Each row below holds a small network's activations on one input, seen along a few directions.
In each table, some parts of the input vary, and every possible input appears once, in random order.
Descriptions start from the smaller parts, as in this example, which fits no table here: one of 5 places around a ring, together with either a single point or one of 9 places around a ring or (one of 3 separate values, together with one of 4 places along a line).
Shared parts are said once, and a part with two or three values counts as separate values.

Other details of the inputs vary at random and push rows far along three fixed directions, the same in every table; ignore that.

Rows:
row 1: +1.47  -5.46  +1.53  -0.38  -3.47  +0.90  +7.81  +2.19  +1.39  +1.14  -1.90
row 2: +2.13  -2.03  -0.07  +0.40  -3.45  -0.92  +6.21  +2.42  +1.67  +0.98  -2.14
row 3: +1.14  -1.09  +3.74  -2.62  -7.96  +2.64  -3.93  +1.32  +3.28  +1.70  +1.50
row 4: -4.88  +0.03  -2.47  -1.26  -1.62  +1.47  +8.48  -2.22  +4.29  +0.70  -1.68
row 5: -1.33  +2.91  -2.91  +1.70  +2.05  +0.46  -2.67  -1.35  +0.80  -2.22  -1.23
row 6: -1.53  +0.83  -4.35  -1.46  +3.30  -3.67  +2.57  +0.41  +0.09  +2.22  -0.74
row 7: +1.03  -1.41  +0.72  +1.07  +4.25  -3.62  +1.79  +4.55  -3.45  -1.54  -1.52
row 8: -2.84  -0.46  -0.89  -0.13  +4.42  -3.19  +4.01  +0.01  -2.81  -1.94  -1.91
row 9: -6.38  +2.47  -7.87  -0.07  +8.48  -1.78  -3.16  -6.42  -3.18  -0.97  -0.03
row 10: +4.24  -3.66  +0.54  -0.14  +3.73  -5.15  +0.74  +5.84  -2.86  +3.21  -2.05
row 11: +0.34  +0.49  +6.49  -0.32  -8.02  +2.19  -2.58  +0.03  +2.53  -1.06  +1.66
row 12: +2.13  +3.43  +1.59  +2.71  +0.49  -0.74  -7.63  +1.30  -0.84  -2.74  +2.10
row 13: +4.72  -1.41  +2.23  +0.45  +0.99  -0.83  -9.21  +2.87  -1.91  +0.40  +0.69
row 14: -0.03  +1.84  -1.52  +2.69  +2.44  +1.44  -5.68  -4.65  -0.77  -3.33  +5.46
row 15: -7.85  +3.22  -9.73  -2.16  +1.77  +1.22  +2.00  -8.42  +1.98  +0.00  +3.59
row 16: +2.59  -2.66  +1.43  -1.11  -4.13  +2.53  -4.68  -1.88  +1.49  +1.24  +3.92
row 17: +2.63  -1.18  +0.09  -0.38  +1.03  -6.26  +0.42  +5.94  -3.44  +2.62  -4.47
row 18: +1.02  -1.73  +1.46  -0.33  -4.16  -1.99  +7.35  +3.42  +0.68  +0.59  +0.46
row 19: -5.04  -2.66  -1.60  -1.18  -0.16  +2.81  +8.48  -2.69  +3.28  +0.59  -1.11
row 20: +3.79  +4.70  -0.40  -1.00  +4.53  -0.85  +2.71  +3.52  -5.57  +2.79  -3.34
row 21: -0.35  -4.78  +2.62  -1.58  -2.72  +1.19  +6.73  +3.16  +1.59  +0.26  -3.71
row 22: -5.08  +0.88  +1.06  -0.53  -2.13  +5.59  -1.28  -6.82  +4.01  -2.09  +5.84
row 23: +0.60  +1.36  -2.88  +3.36  +8.15  -2.73  -4.30  -0.87  -3.72  -2.69  -3.29
row 24: +0.92  +0.92  +3.61  +1.09  -5.56  +2.84  -4.64  -1.21  +2.81  -0.89  -0.80
row 25: -1.40  +1.88  +3.35  +0.77  -5.44  +3.38  -2.32  -2.42  +4.06  -0.52  +4.51
row 26: +7.98  +3.58  +4.22  +0.39  +3.19  +3.09  -7.23  +1.93  -5.37  +1.53  +0.20
Each input here is: one of 2 separate values, together with either a single point or (one of 3 separate values, together with one of 4 places along a line).
- Changing only the choice among 2 separate values turns row 8 into row 11. The same change can be made to row 7. Which row results? => row 12
- Which other rows does row 16 become when the place on the line of 4 takes its other values? List them by row number. => row 9, row 10, row 13
- Which other rows does row 10 become when the choice among 3 separate values takes its other values? List them by row number. => row 19, row 22

Rows:
row 27: +3.37  -0.20  +2.31  -0.02  -2.04  +0.14  -3.59  +1.10  +0.67  +0.86  +2.65
row 28: +4.32  -0.15  +0.99  +1.23  -0.33  -0.30  -5.10  +1.28  -1.00  +0.18  +1.83
row 29: -2.26  +2.60  +1.82  -0.46  -3.25  +3.81  -1.25  -3.69  +1.57  -1.19  +2.23
row 30: +1.06  +0.03  -2.54  -0.03  +4.83  -5.24  -0.12  +3.04  -2.95  +1.33  -1.59
row 31: -4.49  -2.27  -0.86  -3.53  -3.40  +2.49  +5.70  -2.71  +2.50  +1.47  -0.82
row 32: +2.36  -1.86  +1.97  +2.32  -0.35  -1.84  -5.99  +1.41  +0.59  -1.95  +0.42
row 33: +3.39  -0.65  +3.54  +0.75  -0.34  -0.28  -0.63  +2.43  -1.91  -0.02  +0.55
row 34: -4.48  -0.20  -4.37  -1.79  +1.69  -0.64  +2.99  -2.03  -0.31  +0.74  -0.51
row 35: -2.10  -0.93  +2.46  -2.76  -8.79  +4.38  +2.49  -1.75  +4.42  +1.18  +1.53
row 36: -3.90  +4.77  -6.99  +1.25  +5.88  -0.18  -1.76  -5.65  -0.92  -1.74  +0.17
row 37: +3.71  -1.75  +3.64  +0.23  -2.22  +1.57  -0.07  +2.16  +0.35  +1.27  -0.23
row 38: +1.19  +0.96  -1.07  +1.10  +3.17  -2.18  +2.65  +2.66  -1.96  +0.84  -3.44
row 39: -4.44  -0.34  -3.04  -1.53  +2.36  +0.57  +4.88  -1.90  -0.07  +1.05  -2.01
row 40: -4.42  -2.37  +0.22  -3.50  -2.13  +1.83  +8.14  +0.04  +1.21  +1.20  -1.89
row 41: +1.16  -2.29  +0.67  +1.93  -0.02  -4.49  +3.67  +4.72  +0.06  -0.87  -2.87
row 42: +0.62  +0.29  -0.83  +0.64  +5.41  -4.00  +0.86  +2.74  -4.53  +0.05  -2.40
row 43: +2.02  -0.20  +1.33  +0.09  +0.85  -1.98  +4.15  +4.81  -1.80  +0.52  -3.47
row 44: -2.26  +1.29  -2.68  +3.11  +2.18  +0.97  -5.74  -5.14  +1.82  -3.81  +3.82
row 45: -0.79  +2.68  -3.09  +0.99  +2.49  +2.53  -5.42  -5.78  +0.37  -1.53  +3.08
row 46: +2.54  +0.66  +3.43  -0.67  -5.04  +0.80  -2.84  +1.28  +2.11  +1.01  +1.62
row 47: +3.41  -0.07  +3.08  +0.63  -0.94  +2.04  -3.03  +0.99  -0.20  -0.59  +1.36
- Changing only one part turns row 33 into row 42. The same change can be made to row 45. Which row results? => row 31
- What do these inputs look like to the network? => one of 3 separate values, together with either a single point or one of 6 places along a line
- List by row number the other rows that have the choice among 3 separate values in common with row 46. => row 29, row 35, row 36, row 38, row 41, row 43
- Which other rows does row 47 become when the choice among 3 separate values takes its other values? List them by row number. => row 40, row 43

Rows:
row 48: -7.60  +3.04  -4.33  -0.41  +3.49  +1.82  +5.21  -4.90  +0.08  -2.22  -2.43
row 49: +3.41  +1.16  +1.49  +2.71  +4.57  -4.43  +2.45  +6.42  -4.63  -0.58  -4.48
row 50: -3.66  -1.25  -3.25  -3.35  -0.13  -2.45  +7.53  +1.36  +0.28  +3.58  -3.38
row 51: -0.71  +2.18  -0.17  -1.91  -5.63  +3.35  -2.15  -3.26  +3.42  +1.71  +3.34
row 52: +1.05  +4.89  -3.85  +0.97  +4.05  -1.77  -9.49  -2.14  -2.30  -0.46  +2.00
row 53: -2.22  +0.50  -1.80  -1.65  +2.37  +3.64  -1.85  -4.09  -1.09  +0.52  +0.65
row 54: -1.76  +1.51  +0.15  -3.07  -5.93  +3.12  -0.83  -3.04  +3.66  +1.27  +3.33
row 55: +1.40  -6.14  +2.12  +0.98  -1.48  -4.45  +3.08  +4.98  +1.33  -0.19  -2.22
row 56: -1.13  +2.98  +3.30  +0.28  -4.26  +5.27  -0.49  -2.78  +2.62  -2.08  +2.16
row 57: +3.74  -3.18  +3.17  -2.70  -4.74  -2.33  +1.25  +5.64  +0.05  +3.56  -3.48
row 58: -0.02  -0.87  +1.60  -2.20  -0.58  +3.77  -0.76  -1.83  -0.19  +1.69  +0.74
row 59: +3.13  -1.45  +5.95  +0.58  -2.98  +0.00  +3.03  +5.53  -0.27  +0.45  -3.86
row 60: +0.19  -4.15  +2.87  +0.71  -4.37  -1.13  -0.66  +1.01  +2.83  -1.42  +1.79
row 61: +2.24  +1.79  -3.77  +0.86  +9.17  -2.82  -0.02  +1.19  -5.83  +0.76  -0.59
row 62: +0.78  +1.24  -3.09  +4.78  +4.69  -2.80  -8.35  -2.26  -0.01  -4.10  +3.43
row 63: +2.64  -2.46  +1.65  +2.88  -1.21  -1.18  -8.80  +0.65  +1.65  -2.81  +1.54
row 64: -5.68  +4.33  -5.04  +1.05  +4.40  +0.44  +8.26  -3.37  -0.47  -1.83  -1.64
row 65: -0.84  -1.25  +3.29  -3.31  -4.25  +5.68  +0.35  -3.00  +1.02  +1.73  +2.56
row 66: +7.53  +0.35  +2.46  +1.37  +2.23  -0.13  -4.63  +3.14  -3.72  +1.47  +0.84
row 67: -2.48  -3.21  -2.77  +1.41  +0.58  -3.61  +6.87  +0.72  +1.57  -1.05  -0.31
- Changing only one part turns row 59 into row 56. The same change can be made to row 50. Which row results? => row 54
- What do these inputs look like to the network? => one of 4 separate values, together with one of 5 places along a line
- Which other rows does row 67 become when the choice among 4 separate values takes its other values? List them by row number. => row 51, row 64, row 66
